These are the activations of a small network on made-up records, seen along a few directions, one row for each record.
Each row is followed by the record's values for the fields NEFO, ZUDO, ZUTE, MUF, VULA, MAV, LONA, PAVUL.
Not every record has every field; a missing one is written absent.
Other fields move the rows too, some of them a lot.
(in the rows, 500 means zero)
Strong random noise was added to every row along 2 fixed directions; ignore it. To show where, here is one row again and again, with new noise each time:
471	492	530	609	431	433	477	550	542	445	624	518	503	489	605	611	442	537	496	423	497	488	482	480	448	532
455	470	451	660	314	458	443	645	721	371	656	519	618	452	589	626	400	669	423	574	372	613	555	343	381	398
457	477	474	646	351	453	452	619	662	395	643	521	590	464	590	621	412	628	446	530	408	574	538	382	403	435
408	473	424	699	336	514	420	698	651	386	594	554	749	463	503	627	390	666	432	611	316	598	646	283	411	325

533	484	478	454	528	500	542	437	448	506	544	529	368	488	460	456	574	443	603	409	582	446	482	650	510	615 -> {NEFO: bom, ZUDO: pumo, ZUTE: vul, MUF: falen, VULA: kodi, MAV: lome, LONA: memab, PAVUL: sonuf}
451	581	498	495	630	619	451	556	116	540	333	607	639	475	331	467	514	479	612	352	546	325	635	615	515	602 -> {NEFO: vik, ZUDO: pumo, ZUTE: vul, MUF: falen, VULA: bazol, MAV: lome, LONA: lenu, PAVUL: sonuf}
447	488	491	581	492	493	511	471	582	498	612	421	418	640	448	519	541	605	485	677	560	351	524	438	497	323 -> {NEFO: bom, ZUDO: pumo, ZUTE: vul, MUF: falen, VULA: bazol, MAV: lome, LONA: memab, PAVUL: kug}
414	521	551	388	604	619	439	423	218	491	457	490	459	531	453	537	576	483	590	351	662	317	510	657	575	683 -> {NEFO: vik, ZUDO: pumo, ZUTE: nubu, MUF: falen, VULA: bazol, MAV: todi, LONA: lenu, PAVUL: sonuf}
592	525	448	204	472	560	508	435	420	461	446	374	307	598	482	266	698	542	638	565	576	357	321	684	638	585 -> {NEFO: vik, ZUDO: fes, ZUTE: vul, MUF: falen, VULA: bazol, MAV: todi, LONA: memab, PAVUL: sonuf}
322	532	649	637	591	489	462	415	220	529	526	546	524	496	538	610	397	419	479	228	654	357	546	628	526	643 -> {NEFO: vik, ZUDO: pumo, ZUTE: nubu, MUF: pef, VULA: absent, MAV: todi, LONA: lenu, PAVUL: sonuf}
586	478	506	545	342	323	510	516	839	462	661	392	388	450	693	441	439	552	392	611	517	675	325	398	404	396 -> {NEFO: bom, ZUDO: fes, ZUTE: vul, MUF: vuli, VULA: absent, MAV: todi, LONA: lenu, PAVUL: sonuf}
567	507	447	458	411	521	484	577	643	382	492	444	395	551	458	458	552	640	463	705	478	515	498	528	505	400 -> {NEFO: bom, ZUDO: fes, ZUTE: nubu, MUF: rep, VULA: absent, MAV: lome, LONA: memab, PAVUL: kug}
642	534	600	340	512	416	595	301	423	640	467	435	287	417	706	475	536	313	548	282	609	452	209	629	482	784 -> {NEFO: vik, ZUDO: fes, ZUTE: nubu, MUF: pef, VULA: absent, MAV: todi, LONA: lenu, PAVUL: sonuf}
509	502	584	472	573	434	510	416	446	565	503	475	378	611	448	473	535	435	506	545	554	426	447	546	569	436 -> {NEFO: bom, ZUDO: fes, ZUTE: nubu, MUF: vuli, VULA: absent, MAV: lome, LONA: memab, PAVUL: kug}
398	440	455	752	577	487	438	597	458	649	401	619	793	490	402	550	411	375	526	538	371	597	677	334	501	365 -> {NEFO: bom, ZUDO: pumo, ZUTE: vul, MUF: vuli, VULA: absent, MAV: lome, LONA: memab, PAVUL: sonuf}
648	586	355	414	287	582	423	646	819	369	494	506	531	371	599	480	491	781	344	675	355	751	480	471	361	454 -> {NEFO: bom, ZUDO: pumo, ZUTE: nubu, MUF: rep, VULA: absent, MAV: lome, LONA: lenu, PAVUL: kug}
547	489	415	359	550	493	548	480	389	482	432	393	423	575	399	332	628	482	656	609	529	365	442	525	696	450 -> {NEFO: vik, ZUDO: fes, ZUTE: vul, MUF: rep, VULA: absent, MAV: todi, LONA: memab, PAVUL: sonuf}
597	469	560	381	541	307	530	410	498	458	688	339	163	585	583	492	570	460	556	451	731	352	280	667	533	593 -> {NEFO: bom, ZUDO: fes, ZUTE: vul, MUF: falen, VULA: bazol, MAV: todi, LONA: lenu, PAVUL: kug}
625	602	378	359	361	633	441	599	683	430	484	503	581	429	579	422	568	691	408	635	321	644	475	465	427	476 -> {NEFO: vik, ZUDO: pumo, ZUTE: nubu, MUF: falen, VULA: bazol, MAV: todi, LONA: lenu, PAVUL: kug}
342	529	592	677	643	408	464	500	354	604	489	648	696	490	570	601	373	286	443	252	489	542	572	485	503	495 -> {NEFO: vik, ZUDO: pumo, ZUTE: nubu, MUF: vuli, VULA: absent, MAV: todi, LONA: lenu, PAVUL: kug}
358	486	458	700	438	579	481	649	618	531	451	679	861	452	421	651	362	561	397	565	280	694	718	259	404	362 -> {NEFO: bom, ZUDO: pumo, ZUTE: nubu, MUF: pef, VULA: absent, MAV: lome, LONA: memab, PAVUL: kug}
370	483	495	621	578	484	434	550	492	586	443	554	702	563	414	578	426	529	431	548	424	503	627	387	512	358 -> {NEFO: vik, ZUDO: pumo, ZUTE: nubu, MUF: vuli, VULA: absent, MAV: lome, LONA: memab, PAVUL: kug}
491	510	547	557	463	486	530	495	629	560	453	608	594	422	625	622	405	487	385	382	413	675	527	471	361	604 -> {NEFO: vik, ZUDO: pumo, ZUTE: nubu, MUF: pef, VULA: absent, MAV: lome, LONA: memab, PAVUL: kug}
539	502	424	416	641	522	566	533	316	569	373	459	501	589	340	381	641	379	646	607	483	301	505	466	716	381 -> {NEFO: bom, ZUDO: fes, ZUTE: vul, MUF: rep, VULA: absent, MAV: todi, LONA: memab, PAVUL: kug}
520	415	646	531	428	341	590	405	695	542	607	452	271	557	627	604	439	458	451	482	588	501	348	497	404	502 -> {NEFO: bom, ZUDO: fes, ZUTE: vul, MUF: pef, VULA: absent, MAV: lome, LONA: memab, PAVUL: kug}
518	498	397	567	410	471	460	585	568	441	501	493	533	480	496	448	497	629	530	629	409	571	612	414	511	348 -> {NEFO: vik, ZUDO: pumo, ZUTE: nubu, MUF: rep, VULA: absent, MAV: lome, LONA: memab, PAVUL: sonuf}
521	556	448	343	656	585	484	437	125	549	339	466	422	587	328	403	626	401	723	440	690	237	501	696	723	512 -> {NEFO: bom, ZUDO: pumo, ZUTE: vul, MUF: rep, VULA: absent, MAV: lome, LONA: lenu, PAVUL: sonuf}
370	454	551	645	422	437	470	523	481	439	590	520	534	441	502	627	340	586	461	407	580	505	582	490	398	526 -> {NEFO: vik, ZUDO: pumo, ZUTE: vul, MUF: pef, VULA: absent, MAV: lome, LONA: lenu, PAVUL: sonuf}
467	446	544	694	608	333	602	500	607	788	543	644	727	518	572	543	397	245	550	413	318	628	500	151	533	285 -> {NEFO: bom, ZUDO: pumo, ZUTE: nubu, MUF: vuli, VULA: absent, MAV: todi, LONA: memab, PAVUL: kug}
648	566	465	338	506	502	526	483	575	487	471	462	395	496	574	430	522	580	495	467	563	528	370	620	496	567 -> {NEFO: vik, ZUDO: pumo, ZUTE: vul, MUF: rep, VULA: absent, MAV: lome, LONA: lenu, PAVUL: kug}
413	480	521	537	562	496	449	531	333	441	518	425	425	701	317	490	555	542	560	619	634	268	567	603	601	397 -> {NEFO: bom, ZUDO: fes, ZUTE: vul, MUF: falen, VULA: bazol, MAV: lome, LONA: memab, PAVUL: kug}
552	551	457	548	409	437	460	543	677	397	635	494	407	390	675	554	490	593	381	490	483	592	476	526	423	503 -> {NEFO: bom, ZUDO: pumo, ZUTE: nubu, MUF: rep, VULA: absent, MAV: todi, LONA: lenu, PAVUL: kug}
568	451	574	468	538	336	604	374	524	547	651	335	227	621	566	457	620	435	571	588	596	313	353	452	540	426 -> {NEFO: vik, ZUDO: fes, ZUTE: vul, MUF: falen, VULA: bazol, MAV: todi, LONA: memab, PAVUL: kug}
530	547	580	411	670	570	501	348	304	577	390	477	453	472	537	417	544	294	503	334	625	444	421	678	537	690 -> {NEFO: vik, ZUDO: fes, ZUTE: vul, MUF: vuli, VULA: absent, MAV: todi, LONA: lenu, PAVUL: sonuf}
427	421	485	616	577	529	472	493	442	661	442	592	735	482	427	550	379	354	551	422	445	553	588	372	571	367 -> {NEFO: bom, ZUDO: pumo, ZUTE: vul, MUF: vuli, VULA: absent, MAV: lome, LONA: lenu, PAVUL: sonuf}
636	458	461	319	446	410	558	406	790	480	644	427	239	467	687	511	595	539	503	525	514	618	296	523	491	606 -> {NEFO: bom, ZUDO: pumo, ZUTE: nubu, MUF: falen, VULA: kodi, MAV: todi, LONA: memab, PAVUL: kug}
325	466	620	666	565	421	480	544	323	549	563	548	574	621	483	594	460	442	553	424	519	368	602	413	539	433 -> {NEFO: vik, ZUDO: pumo, ZUTE: nubu, MUF: falen, VULA: bazol, MAV: todi, LONA: memab, PAVUL: kug}
589	516	663	472	582	439	615	406	434	651	460	505	404	493	684	534	478	312	539	231	617	450	359	545	465	679 -> {NEFO: vik, ZUDO: pumo, ZUTE: nubu, MUF: pef, VULA: absent, MAV: todi, LONA: lenu, PAVUL: kug}
470	487	557	554	571	413	500	400	386	501	551	471	424	590	444	513	516	433	481	533	510	423	530	544	556	427 -> {NEFO: vik, ZUDO: fes, ZUTE: nubu, MUF: vuli, VULA: absent, MAV: lome, LONA: memab, PAVUL: kug}
414	381	452	624	340	371	460	531	660	360	686	304	431	627	411	531	476	720	473	838	518	430	585	337	468	197 -> {NEFO: vik, ZUDO: fes, ZUTE: vul, MUF: falen, VULA: bazol, MAV: lome, LONA: memab, PAVUL: sonuf}
621	504	490	474	542	455	613	454	578	521	542	590	455	344	678	517	448	354	449	244	523	659	356	626	442	712 -> {NEFO: bom, ZUDO: pumo, ZUTE: vul, MUF: fono, VULA: absent, MAV: todi, LONA: lenu, PAVUL: kug}
434	485	605	536	717	566	466	544	181	704	452	579	604	614	385	499	540	258	605	352	572	301	602	492	636	434 -> {NEFO: bom, ZUDO: pumo, ZUTE: nubu, MUF: falen, VULA: bazol, MAV: todi, LONA: lenu, PAVUL: kug}
473	478	454	495	639	645	477	585	248	658	311	592	870	535	371	498	528	315	523	475	317	440	609	428	525	447 -> {NEFO: vik, ZUDO: fes, ZUTE: vul, MUF: falen, VULA: bazol, MAV: todi, LONA: lenu, PAVUL: kug}
578	572	443	498	441	583	415	494	536	410	479	528	454	351	577	527	485	569	420	472	482	645	528	635	450	663 -> {NEFO: bom, ZUDO: pumo, ZUTE: nubu, MUF: fono, VULA: absent, MAV: lome, LONA: lenu, PAVUL: sonuf}

Which values does each new row have?
516	438	572	471	650	373	594	422	461	649	574	449	392	602	465	498	578	323	618	496	562	329	387	424	537	496 -> {NEFO: bom, ZUDO: fes, ZUTE: vul, MUF: falen, VULA: bazol, MAV: todi, LONA: memab, PAVUL: kug}
541	524	441	360	533	659	505	586	441	492	313	539	597	464	433	355	601	473	567	534	404	544	536	511	549	612 -> {NEFO: vik, ZUDO: fes, ZUTE: nubu, MUF: falen, VULA: kodi, MAV: todi, LONA: memab, PAVUL: sonuf}
623	481	537	464	570	499	471	424	491	532	443	472	419	407	605	478	463	388	493	387	538	590	451	604	470	652 -> {NEFO: vik, ZUDO: fes, ZUTE: vul, MUF: vuli, VULA: absent, MAV: lome, LONA: lenu, PAVUL: sonuf}
514	497	457	484	612	582	506	546	303	601	417	603	611	518	394	395	579	365	695	451	408	460	550	448	672	498 -> {NEFO: bom, ZUDO: pumo, ZUTE: nubu, MUF: falen, VULA: kodi, MAV: todi, LONA: memab, PAVUL: sonuf}
315	573	576	583	660	591	505	531	80	535	423	564	619	567	368	542	506	430	540	328	630	181	621	606	565	562 -> {NEFO: vik, ZUDO: pumo, ZUTE: vul, MUF: falen, VULA: bazol, MAV: todi, LONA: lenu, PAVUL: kug}
485	420	455	459	460	586	487	599	629	473	441	558	594	491	450	535	456	566	424	575	391	633	541	477	453	507 -> {NEFO: bom, ZUDO: fes, ZUTE: vul, MUF: falen, VULA: kodi, MAV: lome, LONA: memab, PAVUL: kug}
510	437	532	610	483	359	505	453	610	519	573	432	446	581	574	577	474	485	468	604	438	509	491	392	508	362 -> {NEFO: vik, ZUDO: fes, ZUTE: nubu, MUF: vuli, VULA: absent, MAV: lome, LONA: memab, PAVUL: kug}
442	429	504	597	478	479	543	527	498	519	511	544	626	408	545	560	409	443	508	373	507	583	538	436	433	571 -> {NEFO: vik, ZUDO: pumo, ZUTE: vul, MUF: pef, VULA: absent, MAV: todi, LONA: lenu, PAVUL: sonuf}
542	532	533	345	540	630	446	512	309	471	408	424	432	540	420	404	604	497	608	514	598	319	508	584	523	570 -> {NEFO: vik, ZUDO: fes, ZUTE: vul, MUF: falen, VULA: bazol, MAV: todi, LONA: lenu, PAVUL: sonuf}
582	623	400	380	478	710	446	603	387	421	309	498	638	426	383	323	575	569	505	623	385	496	566	494	548	455 -> {NEFO: vik, ZUDO: fes, ZUTE: nubu, MUF: rep, VULA: absent, MAV: todi, LONA: lenu, PAVUL: sonuf}
423	420	373	635	297	614	444	686	672	375	481	448	760	402	401	579	419	658	419	758	333	600	689	208	418	277 -> {NEFO: bom, ZUDO: fes, ZUTE: vul, MUF: pef, VULA: absent, MAV: todi, LONA: lenu, PAVUL: sonuf}
448	482	336	531	470	592	444	620	398	386	392	443	660	553	249	407	526	645	545	775	403	431	697	428	612	266 -> {NEFO: vik, ZUDO: fes, ZUTE: vul, MUF: rep, VULA: absent, MAV: lome, LONA: memab, PAVUL: sonuf}
568	526	486	306	717	471	601	420	251	633	355	448	419	630	362	357	651	319	720	486	559	241	388	538	745	478 -> {NEFO: vik, ZUDO: fes, ZUTE: vul, MUF: rep, VULA: absent, MAV: todi, LONA: memab, PAVUL: kug}
502	554	425	572	514	720	440	701	413	461	196	668	889	363	419	527	362	489	363	461	295	686	716	493	457	490 -> {NEFO: vik, ZUDO: fes, ZUTE: vul, MUF: fono, VULA: absent, MAV: lome, LONA: lenu, PAVUL: kug}
590	610	504	324	688	686	483	510	81	572	223	496	475	515	396	320	639	319	655	391	625	283	465	718	699	656 -> {NEFO: bom, ZUDO: fes, ZUTE: vul, MUF: rep, VULA: absent, MAV: todi, LONA: lenu, PAVUL: sonuf}
435	649	427	480	646	840	359	678	44	514	87	678	970	523	151	435	509	467	551	531	274	385	799	494	641	355 -> {NEFO: vik, ZUDO: fes, ZUTE: nubu, MUF: rep, VULA: absent, MAV: lome, LONA: lenu, PAVUL: kug}
428	447	536	592	480	482	476	449	610	450	607	419	401	617	458	547	504	550	416	670	553	431	542	495	477	345 -> {NEFO: bom, ZUDO: fes, ZUTE: vul, MUF: vuli, VULA: absent, MAV: lome, LONA: memab, PAVUL: kug}
307	491	595	663	592	617	448	631	241	492	339	629	830	460	394	644	373	366	413	351	450	508	728	483	495	567 -> {NEFO: vik, ZUDO: fes, ZUTE: nubu, MUF: pef, VULA: absent, MAV: todi, LONA: lenu, PAVUL: kug}
556	489	387	478	580	447	599	534	505	602	486	490	501	570	459	408	621	397	631	589	457	397	469	392	654	319 -> {NEFO: bom, ZUDO: pumo, ZUTE: vul, MUF: rep, VULA: absent, MAV: todi, LONA: memab, PAVUL: kug}
586	482	514	393	436	444	500	447	595	443	548	362	257	570	570	386	614	604	527	625	568	469	395	606	475	581 -> {NEFO: vik, ZUDO: fes, ZUTE: nubu, MUF: falen, VULA: bazol, MAV: lome, LONA: memab, PAVUL: sonuf}
